Each row has a name. Each question is about the rows just above it.

[ 96 130 179  90 156 117] = galo
[150 118  93 139 115 137] = mema
[134 125 146 138 131 118] = Lago
[141  77 187  83 143 148] = nimir
[119 154 111 134 118 128] = dut
[120 159 179 179 164 109] = bola
[141  77 111  83 143 148] = Geb
[ 82  72 146 138 131 118] = fur
[178 155 185 110 152  90] = Bak
What comes right after [130] in the named rows?
[179]
The entry that follows [110]:
[152]
Right after [72] comes
[146]
Right after [178] comes
[155]
Right after [119] comes
[154]

[140 125 172 114 101 147 176  92  94 175] : lovet
[ 96  83 141  72 128  71 109 200 143 104] : tozez
[187 156  96 137 129 111 134  70 133 161] : Ginu
[104 120 183  83  81  86 144 150 168 152] : Tiv
[148 190  81 197 145 164 165  62  70 149] : vidad
[105  93 179 110  95  91 180 155 116 157] : bini
[ 67 117  92 148 132  63 110 193 121  75] : pinem
[170 136 136 109 142 180 143  73 112 162] : zetig
The entry that follows [62]:
[70]
The entry that follows [144]:
[150]
The entry that follows [179]:
[110]
The entry that follows [128]:
[71]

[108 150 118 100 122 134 126 130 124 109 122 137 131 121 101 127 138 142
 129 124 127] : Zaro
[146 105 112 126 127 134 142 122 111 122 133 131 131 127 129 132 127 137
 110 113 126] : dapi
[121 142 108 128 103 120 148 126 117 109 142 111 133 122 134 123 129 127
  86 125 118] : bisu
[121 122 131 131 116 112 113 128 129 133 137 132 125 138  72 134 119 124
 136 127 133] : rano
[122 119 137 147 135 151 121 122  82 119 129 131 134 129 186 117 128 129
  96 130 126] : mugep
The row with [146 105 112 126 127 134 142 122 111 122 133 131 131 127 129 132 127 137
 110 113 126] is
dapi
Whose row is [108 150 118 100 122 134 126 130 124 109 122 137 131 121 101 127 138 142
 129 124 127]?
Zaro
Right after [116] comes
[112]
What comes right after [151] in the named rows?
[121]

[ 89 166 159 161 146  81 106] : Lutu
[137 146 116 145 173 101  59] : tul
[105 103 165 185 105  80 102] : Sevuf
[102 156 136  76 139 182 103] : Fufin
The entry that follows [89]:
[166]
What comes right after [182] in the named rows?
[103]

[120 127  96 112 146 118 111 132]  Sumiv
[157 142 148 131 141 166 131 139]  Tof
[151 115 118 129  96 151  55 123]  duza
[173 152 147 143 112 189 111 124]  pozit
[107 125 116 133 126  98 142 138]  Feson
[126  78 103  95 135 136 145 117]  miluf
[123 192 198 187 122 132 117 151]  Bizat
[139  77  93  83 137 128 114  98]  Ruleg
Right after [146] comes
[118]
The entry that follows [147]:
[143]

[143  78 100 194 108 107 175 166 120 137 115 107 118 190 120 143  89 122
 140 115] : ral
[174 148 152 136 123 124 112 113  80  80  94 123  94 143  85 172 129  98
 158  87] : gak
[161 144 104 121 118  83 136 146  74  93 157  83 158 120  70 163 121 160
 116  75] : Nema
[ 98  82 177 145 170 168 152 165 147 100 169 167 168 143 152 103  89 167
 112 149] : nizi
[174 148 152 136  87 124 112 113  80  80  94 123  88 143  85 172 129  98
 158  87] : Zosi
[150 169 151  90  84 161 102  97 170 125  79 162  79  88 161 148 184  79
  92 173] : Sarup
[144 104 160 126 154 150 171 173 142  84 157 150 158 116 138 147 111 160
  74 143] : leto
[146 156 162 100  84 171 100  93 177 153  79 171  79  98 170 145 178  78
  91 180] : Vesod
[141  74 135 191 104 136 166 158 128 117 109 136 111 189 132 142  87 114
 142 127] : pup
What comes right after [109] in the named rows?
[136]
Whose row is [141  74 135 191 104 136 166 158 128 117 109 136 111 189 132 142  87 114
 142 127]?
pup
Whose row is [146 156 162 100  84 171 100  93 177 153  79 171  79  98 170 145 178  78
  91 180]?
Vesod
What comes right after [117] in the named rows?
[109]
The entry that follows [156]:
[162]
The row with [ 98  82 177 145 170 168 152 165 147 100 169 167 168 143 152 103  89 167
 112 149] is
nizi

